A small network was shown many inputs. Here are its activations along a few directions, one row for each input.
In each table, some parts of the input vary, and every possible input appears once, in random order.
A made-up example of a description, with smaller parts first: one of 4 places along a line, together with either a single point or one of 9 places along a line or (one of 3 separate values, together with one of 8 places around a ring).
Shared parts are said once, and a part with two or three values counts as separate values.
In the rows, zero is written as 128.

Other details of the inputs shift rows strongly along two fixed directions, in all tables alike. That doesn't count.

A family of inputs:
R1: [121 156 153 105 116 136 123 122  50 130 136 108 187  94]
R2: [197 158 141 173 137 122 143 196 132 139 134 189  88 128]
R3: [211 153 149 178 135 168 175 240 149 140 140 186  59 107]
R4: [132 139 136 134 152 123  92 114  79 128 131 112 168  91]
R5: [146 152 138 130 139 112  87 138  92 133 142 124 167 105]
R6: [166 141 133 149 113 126 138 171 147 138 117 173  79 134]
R7: [119 162 139  92 118 124 110 123  38 142 134  77 190  94]
R8: [113 135 129 115 106 138 122  95 132 138 128 108 135 119]
R9: [ 89  81  96 138 149  98 147 110 178 100 121 124  84 200]
R10: [147 167 143 112 101 128 105 129  83 162 129 123 156  77]
R11: [124 124 123 108 109 129 127 120 127 149 135 113 119 125]
R12: [190 160 152 164 130 170 173 213 158 137 141 171  77 133]
R13: [125 114 121 118 136 133 124 112 138 132 125 112 147  98]
R14: [129 148 132 126 116 123 106  96  59 135 104 118 151  92]
R15: [120 177 147 101 113 118  97 123  41 133 125  89 202  73]
R16: [131 150 132 141 144 115 114 104  65 128 116 123 157  96]
R17: [ 87  81 112 146 139 111 152 112 174  94 121 145 102 187]
R18: [ 68  62 101 130 148 119 131 107 201  83 136 128 114 193]
R19: [ 72  90 103 103 134 129 129  71 197 105 122  92 139 155]
R20: [110 115 134 123 109 122 134 113 119 121 113 138 123 145]
R21: [134 108 115 126 134 130 141 155 211 128 131 147  96 138]
R22: [ 89  91 105 123 116 122 127  84 166 114 118 108 109 130]
R23: [102 119 120 130 114 126 131  89 144 111 105 120 113 156]
R24: [ 86  92 108 137 149 124 121  91 189  89 130 107 124 179]
R25: [147 151 140 116 111 124 118 132  63 158 117 125 135 116]
R26: [164 158 145 158 136 134 138 137 103 132 125 147 130 128]
R27: [179 137 152 142 112 156 159 184 153 159 147 181  78 121]
R28: [177 127 126 123 139 151 153 181 164 160 146 153  99 127]
R29: [ 81  97 115  90 131 125 124  83 152 111 132 106 160 135]
R30: [ 83  96  98 109 152 105 100  95 135 111 138  90 148 166]
Description of these inputs: one of 5 separate values, together with either a single point or one of 5 places around a ring.
- Changing only the choice among 5 separate values turns R29 into R13. The same change can be made to R18. Which row results? => R4
- Change only the choice among 5 separate values in R23. List by row number the other rows that result. => R6, R14, R20, R25
- Which other rows agree with R23 in the choice among 5 separate values? List them by row number. => R8, R12, R19, R24, R26
- Change only the choice among 5 separate values in R17. List by row number the other rows that result. => R2, R9, R16, R26
